M =
0.022, -1.839, -4.410, -2.226
0.086, -1.895, -4.563, -2.337
-3.152, -0.551, -5.455, 0.211
-4.442, 2.265, -3.760, 3.125
1.002, 0.091, -1.251, -0.857
1.361, -0.748, 0.643, -1.117
-0.023, 1.042, 5.659, 2.049
0.106, 0.012, -0.008, -0.059
-0.252, 1.601, 2.052, 1.636
-1.316, -1.232, -3.417, -0.805
-5.087, 0.794, -2.295, 2.978
1.499, 0.539, 2.879, 0.139
1.602, -0.323, 1.601, -0.765
1.228, -0.047, 1.889, -0.300
Rows and columns are counted from 1.
row 1 col 1: 0.022
row 10 col 2: -1.232
row 7 col 4: 2.049
row 4 col 4: 3.125
row 1 col 4: -2.226
row 14 col 4: -0.300
row 7 col 3: 5.659
row 11 col 1: -5.087
row 8 col 3: -0.008
row 13 col 4: -0.765
row 6 col 1: 1.361
row 9 col 4: 1.636
row 3 col 1: -3.152
row 2 col 4: -2.337
row 1 col 3: -4.410
row 14 col 1: 1.228
row 2 col 2: -1.895
row 10 col 1: -1.316
row 12 col 3: 2.879
row 12 col 2: 0.539
row 3 col 3: -5.455
row 4 col 1: -4.442
row 9 col 2: 1.601
row 6 col 4: -1.117
row 8 col 2: 0.012
row 6 col 3: 0.643
row 12 col 4: 0.139
row 7 col 2: 1.042

m =
[[-14  -8  11  -8 -17 -28   1 -15 -37]
 [  1   0  30   4 -30 -38  -6 -16 -20]
 [-16  -7  15 -10 -19 -24  -3  -9 -34]
 [-12  -8  12  -7 -17 -29   2 -14 -36]
 [-25  -7  -8  -9   0 -30 -23   2 -19]
 [-25 -14  13 -16  -1 -19 -24  14 -31]
 [-14  -8  16 -10 -20 -23  -2 -11 -32]
 [-26 -14  11 -17  -3 -19 -24  13 -33]
 [  1   0  31   4 -30 -38  -6 -16 -21]
 [-14  -8  15 -10 -20 -23  -1 -11 -32]
 [  1   0  29   5 -30 -39  -7 -15 -23]
 [-14  -8  15 -10 -20 -24  -2 -11 -32]
 [  1   0  30   5 -30 -39  -7 -15 -23]]
Rows and columns are counted from 1.
row 1 col 1 = -14
row 6 col 6 = -19
row 10 col 3 = 15
row 2 col 9 = -20
row 4 col 2 = -8
row 7 col 1 = -14
row 5 col 5 = 0
row 9 col 8 = -16
row 1 col 2 = -8
row 3 col 4 = -10
row 4 col 1 = -12
row 3 col 1 = -16
row 11 col 3 = 29
row 1 col 8 = -15
row 5 col 4 = -9
row 11 col 1 = 1
row 9 col 2 = 0
row 3 col 9 = -34
row 9 col 1 = 1
row 13 col 4 = 5
row 6 col 4 = -16
row 11 col 6 = -39
row 6 col 5 = -1
row 5 col 7 = -23
row 12 col 5 = -20
row 9 col 7 = -6
row 3 col 2 = -7
row 1 col 4 = -8
row 7 col 4 = -10
row 2 col 3 = 30
row 10 col 6 = -23
row 11 col 4 = 5
row 10 col 2 = -8
row 5 col 3 = -8
row 10 col 5 = -20
row 11 col 7 = -7

data =
array([[-0.042,  1.952, -1.590,  1.020,  0.380, -1.404, -1.346,  3.308,
        -1.192],
       [-0.190,  0.894, -0.581, -0.024,  0.089, -0.628, -0.412,  1.067,
        -0.514],
       [-0.472,  0.533, -0.830, -3.160,  0.431, -1.540,  1.712, -0.567,
         0.240],
       [-0.005, -1.448,  0.739, -0.477, -0.223,  0.935,  0.803, -2.199,
         0.748],
       [-0.286,  1.043, -0.990, -1.149,  0.341, -1.360,  0.422,  1.166,
        -0.367],
       [ 0.042, -0.772,  0.356, -1.225, -0.098,  0.459,  0.760, -1.641,
         0.541],
       [ 0.779, -4.078,  3.724,  5.316, -1.446,  4.965, -1.726, -3.472,
         1.336],
       [ 0.028,  0.983, -0.469,  0.947,  0.010, -0.297, -0.733,  1.540,
        -0.515],
       [-0.473,  2.891, -2.515, -1.981,  0.608, -3.098,  0.167,  3.290,
        -1.593]])
Indices start at 1.
(1, 1) -> -0.042
(6, 2) -> -0.772
(3, 9) -> 0.240
(6, 9) -> 0.541
(3, 7) -> 1.712
(6, 5) -> -0.098
(4, 8) -> -2.199
(4, 1) -> -0.005
(5, 6) -> -1.360
(2, 3) -> -0.581
(7, 8) -> -3.472
(3, 5) -> 0.431
(9, 4) -> -1.981
(2, 9) -> -0.514
(4, 5) -> -0.223
(3, 2) -> 0.533
(6, 6) -> 0.459
(8, 5) -> 0.010
(1, 9) -> -1.192
(8, 3) -> -0.469
(9, 2) -> 2.891
(2, 2) -> 0.894
(5, 9) -> -0.367
(5, 1) -> -0.286
(6, 4) -> -1.225
(7, 7) -> -1.726
(2, 7) -> -0.412
(4, 6) -> 0.935
(4, 7) -> 0.803
(5, 3) -> -0.990
(2, 8) -> 1.067

A =
-2,12,25,1,22
-8,28,24,14,40
18,17,39,9,-3
21,-6,27,-4,-1
39,21,1,-30,18
Indices start at 1.
(1, 1)	-2
(4, 5)	-1
(2, 4)	14
(4, 3)	27
(2, 1)	-8
(3, 4)	9
(2, 3)	24
(3, 3)	39

B =
-0.548  -0.205  -1.344  -0.355  -0.814  -0.515   1.560
 0.120   0.064   0.056  -0.066   0.668   0.172  -1.227
-2.452  -1.039  -4.621  -1.989  -0.531  -1.939   0.861
 0.569   0.302   2.010   0.331   1.164   0.552  -2.353
 0.064   0.081  -0.114   0.047  -0.185   0.101   0.439
 0.246   0.009   0.374   0.181   0.367   0.273  -0.627
-0.025   0.014  -0.658  -0.062  -0.229  -0.019   0.557
Indices start at 1.
(1, 1) = -0.548
(1, 5) = -0.814
(4, 2) = 0.302
(2, 1) = 0.120
(7, 2) = 0.014
(3, 6) = -1.939
(6, 3) = 0.374
(6, 4) = 0.181
(7, 4) = -0.062
(4, 7) = -2.353
(2, 3) = 0.056
(6, 1) = 0.246
(1, 3) = -1.344
(3, 1) = -2.452
(3, 4) = -1.989
(3, 5) = -0.531
(7, 6) = -0.019
(2, 7) = -1.227
(2, 4) = -0.066
(5, 6) = 0.101
(6, 5) = 0.367
(4, 4) = 0.331
